Each row below holds a small network's activations on one input, seen along a few directions.
In each table, some parts of the input vary, and every possible input appears once, in random order.
A made-up example of a description, with smaller parts first: one of 8 places around a ring, together with either a single point or one of 9 places along a line or (one of 3 separate values, together with one of 4 places along a line).
Shared parts are said once, and a part with two or three values counts as separate values.
In the rows, zero is written as 128.

Other details of the inputs shift rows strongly along two fixed directions, in all tables alike. That doesn't count.

Rows:
row 1: [ 86 184 158 138  70 106  95 164 177  25 166]
row 2: [ 34  68  99 138  88 143  52 134 171 153  69]
row 3: [ 73  75  83 149  93 102  83 192 190 184  92]
row 4: [ 72  72 101 175  84  87 110 165 207 162  44]
row 5: [  9 106 110 119  82 128  70 122 188 170  62]
row 6: [208 198 125 113 139 133 215 105  86 116 207]
row 7: [169  96 101 151 189 157 153 112  61 208  77]
row 8: [121  52 110  86 221 162 177  92  79 158  66]
row 9: [224 169 164  82 206 153 163 132 104  70 189]
row 10: [113 189 176 149  85 124  53 180 184  58 170]
row 11: [ 43  49 140 150  71 140 100 106 193 141  33]
row 12: [174 178 176  94 167 115 132 103  36  84 209]
row 13: [204 189 126 137 167 112 194 123  61  87 194]
row 14: [175  79 120 133 187 104 153  91  65 205 104]
row 15: [ 83 200 161 114  40 127 116 144 217  56 184]
row 16: [ 57  62 151 128 104  96  56 128 164 163  63]
row 17: [198 176 134 107 139 160 134  74  63  65 209]
row 18: [171  98  94 149 173 163 168 107  63 195  59]
row 19: [108 179 145  78 111 102 123 186 240  62 182]
row 20: [144 170 149 169  94  57 106 192 201  88 186]
row 21: [142  83 143 106 177 170 105  79  34 193  75]
row 22: [ 48  68 114 116  90 128  47 146 157 163  82]
row 23: [115 168 181 145  90  85  67 146 186  59 182]
row 24: [209 174 172 118 150 126 144  58  72  64 189]
row 25: [ 28  51 104 140  57 170  92 125 192 143  51]
row 26: [162  81  70 135 178 150 154 101  61 203 110]
row 27: [137  75 133 127 154 215 153  55  54 172  45]
row 28: [ 12  77 122 144 103 125  74 141 159 140  53]
row 29: [118 192 170 148  64 133  70 173 189  41 150]
row 30: [161  79 103 150 161 182 185 105  70 203  50]
row 31: [201 183 138 137 156 130 213 123  69  87 198]
row 32: [ 56  47  91 103 124 138  96 174 222 137  67]
row 33: [140 165 154 169  60  77 136 189 220  71 174]
row 34: [ 24 103 123  99  86 114  66 130 170 180  70]
row 35: [211 207 112 111 147 115 194 108  82 116 203]
row 36: [181 212 145  84 138 146 157  57  72  86 201]
row 37: [200 183 145 128 183  95 169 135  56 114 217]
row 38: [110 187 136 167 100  70 116 212 187  75 189]
row 39: [155  67  72 133 151 173 188  92  75 195  85]
row 40: [119 201 133 128  82  63 109 204 200 113 206]
row 41: [161  77  60 132 162 156 169  94  65 193  84]
row 42: [ 98  56 121 119 161 193 177  43  41 164  50]
row 43: [114 206 120 144  80  73 115 201 209 102 197]
row 44: [153  41 125  87 220 145 164  73 101 164  68]
row 45: [236 189 150 130 176 118 148 147  67 130 200]
Each input here is: one of 5 separate values, together with either a single point or (one of 2 separate values, together with one of 4 places along a line).
- Changing only the choice among 5 separate values turns row 38 into row 7. The same change can be made to row 42. Which row results? => row 27
- Changing only the choice among 5 separate values turns row 12 into row 22. The same change can be made to row 8. Which row results? => row 32
- Change only the choice among 5 separate values in row 30. List by row number the other rows that result. => row 6, row 31, row 33, row 39
- A walk changes only the place on the line of 4. It starts at row 39 and steps to row 41. List the rest of the walk in order. => row 26, row 3
- Change only the choice among 2 separate values in row 25. List by row number the other rows that result. => row 39
- Change only the place on the line of 4 in row 5. List by row number the other rows that result. => row 15, row 34, row 36
